Read these off the grid that follows.
1) The entry in the bottom-right corner?
2) The entry directly above the largest entry?
3) The third entry, reading row by row?
4) The entry just right of 4746?
5) The entry in the top-right corner?
6) The third largest entry?
7) The entry just right of 4825?
8) The entry directly below 7857?
[[8010, 4753, 5722, 6145, 7857, 5058, 5647, 5586, 8806, 7184, 4042, 5919, 6062, 6346],
 [5867, 5381, 7691, 5567, 7401, 6956, 7521, 8509, 5622, 5445, 6208, 6498, 6669, 6647],
 [9792, 4993, 7024, 7089, 8911, 5973, 9356, 6755, 3919, 6957, 6444, 6708, 7144, 5599],
 [4154, 7176, 4401, 8221, 7696, 5492, 5492, 6646, 6641, 4670, 6530, 9104, 5796, 3785],
 [3868, 6526, 4396, 6784, 4396, 7889, 7064, 6620, 5229, 5666, 3005, 9448, 7379, 6011],
 [8153, 4746, 6297, 5813, 7493, 7087, 4116, 5493, 7269, 6368, 3902, 4825, 6807, 5962],
 [6442, 7573, 6407, 8040, 6543, 5425, 6638, 4247, 7130, 6486, 3852, 6292, 5842, 7685],
 [6108, 7376, 5940, 7630, 6622, 5999, 6477, 5496, 5841, 6475, 5291, 6395, 5867, 6616]]
1) 6616
2) 5867
3) 5722
4) 6297
5) 6346
6) 9356
7) 6807
8) 7401

x =
[[ 10 -13  13  -3  25   3 -36  18   8]
 [-11  -8  42   4  25   1 -20  14  -3]
 [-18  -7  43   6  23   0 -18  12  -5]
 [-18   4  28   6   8  -1  17   0  -6]
 [ 29 -12  -3  -9  14   4 -35  13  17]
 [ 33 -10 -11 -11  12   5 -32  11  18]
 [  5  11 -30  -2 -28  -1  29 -16   0]
 [  7 -13  17  -2  26   2 -36  18   6]
 [ 33 -10 -14 -11  11   5 -30  11  18]
 [  7  11 -33  -2 -28  -1  29 -16   2]
 [-18  -7  43   6  22  -1 -18  12  -6]
 [ 12   7 -33  -4 -26   0  18 -14   5]
 [  7 -13  20  -2  26   2 -35  18   5]
 [ 32 -11  -9 -11  12   5 -32  12  18]]
The entry directly below 1 is 0
Report the first entry on the main diagonal.
A: 10
Report the 2nd entry on the main diagonal.
A: -8
Report the third entry in reading order.
A: 13
The 2nd-last entry, reading row by row: 12
Report the bottom-left entry.
A: 32
Report the fourth entry from the end, reading row by row.
A: 5
The last entry, reading row by row -> 18
The third entry on the main diagonal -> 43
The third entry on the diagonal from the top-right corner -> -18
Report the top-right entry.
A: 8
Report the smallest entry in the last row.
A: -32
The entry directly below -12: -10
The largest entry in the first row: 25
Report the fourth entry in reading order.
A: -3

grid =
[[  0 -26 -25 -23  -1   5]
 [  4  26   3   4   6 -11]
 [  2 -13 -14 -21 -17 -50]
 [  9   5   4  -9  -9   0]]
Indices start at 0.
Which number is the entry in the bottom-right corner? 0
The entry in the bottom-left corner: 9
The entry in the top-right corner is 5
The entry at row 2, column 0: 2
Which number is the entry at row 1, column 0? 4
Which number is the entry in row 0 and column 2? -25
Which number is the entry at row 0, column 1? -26
Which number is the entry just left of -1? -23
Which number is the entry in row 0 and column 0? 0
Which number is the entry at row 2, column 1? -13
Which number is the entry in row 2 and column 2? -14

Questions about the grid below. Indices start at 0.
1) Read off the entry at row 1, column 1.
2) Read off the entry directly below the smallest entry.
3) Read off the entry in row 1 and column 0.
4) Read off the entry just left of the largest entry.
5) Read off the entry directly below the largest entry.
6) Read off the bottom-right entry.
7) Read off the entry at row 0, column 0.
8) Read off the entry in row 2 and column 0.
[[-29  -6   0   0  28 -27   7  -2 -22]
 [-24  -4  17  38  12 -23 -10  -2 -18]
 [ -8  -1   0   0  13  -7   7  -1  -5]
 [ 15   4  -3  -8   5  14  10  -1  12]
 [-30  -6 -14 -32  41 -27  22  -2 -23]
 [-16  -3  -4  -9  23 -15  11  -1 -12]
 [  9   3 -18 -39  18   9  25  -1   8]
 [-11  -2  10  22   8 -11  -3  -1  -8]
 [ 38   9   7  13 -16  35   0   0  30]
 [  2   1   7  16   2   1   0  -1   2]
 [ 23   6 -10 -23   3  22  17   0  19]
 [ -7  -1   0   1  13  -7   7  -1  -5]
 [ 11   3   0  -1   4  10   7  -1   9]
 [ 14   4 -18 -41  19  14  26  -1  12]
 [ -3   0  -5 -13  17  -2  13  -1  -2]]
1) -4
2) -13
3) -24
4) -32
5) 23
6) -2
7) -29
8) -8
